A small network was shown many inputs. Here are its activations along a few directions, one row for each input.
Each table varies a few parts of the input and shows all the possible inputs, shuffled.
Descriptions start from the smaller parts, as in this example, which fits no table here: one of 4 places along a line, together with either a single point or one of 9 places along a line or (one of 2 separate values, together with one of 5 places around a ring).
Shared parts are said once, and a part with two or three values counts as separate values.

Other details of the inputs vary at random and push rows far along two fixed directions, the same in every table; ignore that.

Table:
R1: [-1.934, 0.082, 2.321, 2.847, -0.727, 1.710, 4.395, -3.992, -3.597, 5.356, 1.454, 4.361]
R2: [-0.398, 0.114, -1.136, 1.456, -1.839, -6.109, -3.900, 4.049, 3.670, -3.654, 3.587, -3.767]
R3: [1.690, 0.310, 0.881, -4.206, -0.614, -3.837, -0.567, 3.743, 4.057, -6.712, -0.625, -4.234]
R4: [1.800, -0.327, -3.085, -2.097, -1.203, -6.144, 0.584, 5.224, 3.149, -3.672, -0.748, -3.907]
R5: [0.062, 0.162, 6.942, 2.153, -0.666, 3.803, 0.536, -3.926, -3.540, 3.840, 0.123, 2.973]
R6: [2.225, 1.447, -0.468, 1.270, -0.182, 4.840, 5.383, -2.296, -1.685, 4.952, -1.544, 3.949]
R7: [3.901, 2.527, 0.961, 2.044, 0.427, 5.563, 3.164, -1.087, -2.612, 6.053, -1.212, 0.849]
R8: [1.345, -3.057, -0.389, -6.730, 1.656, -3.809, -3.767, -5.303, 1.888, 4.800, -1.408, -0.372]
R9: [-0.544, 0.937, 2.090, 5.276, -0.582, 3.814, 1.663, -4.548, -1.601, 4.651, 0.607, 3.784]
R10: [-0.208, -0.779, -1.846, -2.902, 2.198, -2.328, -6.313, 3.262, 2.647, -5.750, 1.395, -3.958]
R11: [0.537, 0.657, -1.562, -5.124, 3.205, -2.012, -4.748, -6.687, 4.259, 3.337, -0.539, 0.521]
R12: [-5.033, -1.564, -2.904, 1.749, 0.049, 3.339, 3.148, 4.391, -5.813, -5.036, -0.143, 0.549]
R13: [-0.349, 0.334, 1.652, 0.709, -0.272, -5.251, -4.862, 3.452, 4.085, -5.519, 3.367, -3.046]
R14: [-1.020, -1.547, -1.157, 0.849, -2.364, -8.342, -2.307, 3.889, 2.408, -3.503, 2.001, -2.691]
R15: [-3.127, -1.442, 1.494, 0.799, -0.204, 5.469, -0.698, 4.563, -5.794, -6.935, -1.281, -1.151]
R16: [-0.037, -0.875, -4.588, -1.842, 0.885, -3.457, -5.336, 3.800, 2.008, -4.116, 1.345, -4.494]
R17: [4.003, -0.918, 1.263, -6.181, 0.505, -4.457, 0.570, -3.806, 4.353, 5.204, -2.099, -0.632]
R18: [2.440, -1.981, -2.934, -4.884, 1.918, -4.443, -3.970, -4.768, 1.543, 5.919, -0.599, -0.751]
R19: [-1.156, 1.395, -1.625, 4.485, -1.336, 4.943, 4.850, 5.619, -1.293, -5.649, -1.434, -0.613]
R20: [-2.111, 2.768, 0.444, 3.142, -0.770, 4.868, 4.171, 5.578, -1.568, -6.373, -2.017, -0.081]
R21: [1.434, -0.239, -0.763, -1.401, -0.461, -5.840, -1.787, -5.870, 5.069, 5.197, 2.507, 2.412]
R22: [-1.806, 2.181, 4.107, 3.627, -0.384, 4.095, 1.041, -4.549, -1.709, 4.089, 0.319, 3.991]
R23: [0.289, 1.890, 1.859, 3.151, -0.103, 5.619, 2.418, 7.274, -2.474, -5.774, -0.558, -1.744]
R24: [-0.501, -0.099, -1.402, 1.856, 1.737, 6.616, 0.250, -4.598, -3.146, 4.074, -1.337, 2.762]
R25: [-0.681, -1.362, 5.411, 2.515, -1.553, 1.816, 1.972, -3.294, -4.360, 5.304, -0.874, 3.481]
R26: [-2.339, 0.688, -1.297, 2.277, -1.232, 2.561, 7.315, 5.783, -3.498, -4.705, -0.821, 0.413]
R27: [1.520, -1.302, -4.270, -4.837, 1.910, -3.027, -3.204, -5.904, 3.553, 4.622, 0.534, 1.396]
Description of these inputs: one of 3 separate values, together with either one of 4 places along a line or one of 5 places around a ring.
- Changing only the choice among 3 separate values turns R12 into R1. The same change can be made to R18. Which row results? => R14
- Change only the choice among 3 separate values in R15. List by row number the other rows that result. => R3, R5
- List by row number the other rows that have the choice among 3 separate values in common with R6. => R3, R4, R7, R17, R19, R20, R23, R26
- A walk changes only the place on the line of 4. It starts at R11 and steps to R24. List the rest of the walk in order. => R27, R12

Table:
R28: [0.777, -1.167, 0.160, -0.819, -0.907, -3.564, 0.420, -0.949, 2.005, 1.117, -0.584, -0.514]
R29: [-1.251, 0.089, -3.092, 1.736, 0.481, 3.302, 0.535, 4.340, -2.183, -3.644, -1.017, -1.155]
R30: [0.395, -0.145, 1.629, -2.422, 0.773, -2.185, -0.895, -1.254, 1.672, 0.072, -0.382, -1.117]
R31: [1.562, 0.825, 1.912, 1.966, -0.414, 0.869, 0.782, -6.830, 0.179, 7.825, -0.200, 3.477]
R32: [-2.972, -0.218, -0.142, 2.817, -0.908, 2.510, -0.409, 2.361, -1.736, -5.054, 0.612, 0.156]
R33: [-1.545, -1.039, -2.431, -2.007, -0.909, -2.180, -1.081, 5.370, 1.562, -8.365, -0.304, -2.888]
R34: [-0.265, 1.578, 2.684, 1.455, 0.507, 2.070, -0.288, -3.402, -0.664, 2.540, 0.194, 1.729]
R35: [1.485, 0.518, -1.672, -0.419, -0.517, -2.371, 1.171, -0.016, 3.781, 0.457, -0.688, -0.419]
R36: [0.366, 0.644, 0.821, 1.669, -1.272, 2.003, 1.381, 5.079, -2.349, -3.647, -0.212, -1.540]
R37: [-0.404, -0.780, -0.810, -2.085, 0.232, -4.490, -1.082, -1.473, 2.316, 1.498, 2.059, 0.433]
R38: [-0.171, 0.132, 1.855, -1.684, 0.468, -2.236, -2.116, -1.321, 1.985, 0.508, 0.452, -0.057]
R39: [1.490, 0.255, 0.684, 0.592, -1.109, 0.945, 2.607, -1.629, -0.996, 3.393, -1.871, 1.702]
R40: [-0.278, -1.898, -3.261, -3.947, 0.776, -6.864, -5.982, 0.679, 4.503, -2.008, 1.370, -3.005]
R41: [2.401, 0.904, 0.239, -1.581, 2.101, 3.862, 0.970, -5.815, 0.381, 5.627, -1.489, 2.660]
R42: [0.492, 1.829, 1.448, 4.569, -0.359, 6.955, 3.719, 3.733, -4.237, -1.042, -0.664, 0.625]
R43: [1.663, -0.792, 2.093, -1.977, 1.649, 2.764, 0.231, -6.778, -1.426, 6.344, -1.372, 2.568]
R44: [0.195, -0.895, 0.385, -0.094, -1.231, -3.597, -0.794, -1.023, 2.347, 1.580, 0.265, 0.514]
R45: [-2.850, -0.359, -1.782, 3.346, -0.442, 2.183, -1.485, 3.146, -2.961, -3.754, 0.526, -0.707]
R46: [-3.337, 0.274, -0.893, 3.567, -1.297, 0.635, 1.672, 3.114, -2.091, -3.693, 2.037, 0.457]
R47: [1.069, -0.502, 2.327, -1.240, 1.314, 2.765, -0.974, -6.858, -1.095, 6.813, -0.523, 3.602]
R48: [1.471, -0.640, -0.179, -3.079, -0.153, -7.371, -4.662, 1.467, 5.765, -2.054, 2.511, -3.298]
R49: [-2.185, -1.654, -1.394, 1.381, -0.077, 2.024, -0.236, 3.904, -3.909, -3.542, -0.845, -1.501]
R50: [2.011, -0.922, -0.398, -3.804, 0.126, -7.300, -3.444, 1.576, 5.419, -2.512, 1.664, -4.368]
R51: [1.481, 0.944, 1.013, 0.487, -0.011, -2.138, -2.423, -1.106, 2.356, 0.722, 2.063, -0.924]
R52: [-1.871, 0.457, 0.115, 2.990, -1.097, 5.124, 5.145, 2.882, -6.083, -0.842, -0.650, 2.016]
R53: [-2.655, -0.562, 0.995, 3.592, -0.817, 4.628, 4.805, 2.456, -6.380, -0.790, -0.149, 1.779]
R54: [-1.334, 0.841, 1.028, 0.731, -0.785, 2.100, 1.680, 4.138, -2.113, -4.519, -1.297, -0.872]
R55: [2.618, 2.240, 1.878, -1.172, 2.139, 3.094, 1.461, -5.283, 0.711, 6.072, -1.503, 2.186]
R56: [1.044, -0.653, -2.608, -2.853, 0.941, -1.370, -2.143, -0.350, 0.427, 0.546, -0.947, -1.329]
R57: [0.596, 0.697, -2.604, -1.715, 0.797, -2.166, 1.437, -0.157, 2.812, 0.351, 0.944, -0.208]
- Changing only one part turns R42 into R50. The same change can be made to R29. Which row results? => R49
- What is each input in this table made of? => one of 5 places along a line, together with either one of 2 separate values or one of 4 places along a line
- List by row number the other rows that have the place on the line of 5 in common with R32. => R31, R34, R45, R46, R51
- List by row number the other rows that have the place on the line of 5 in common with R47. => R37, R38, R40, R44, R48
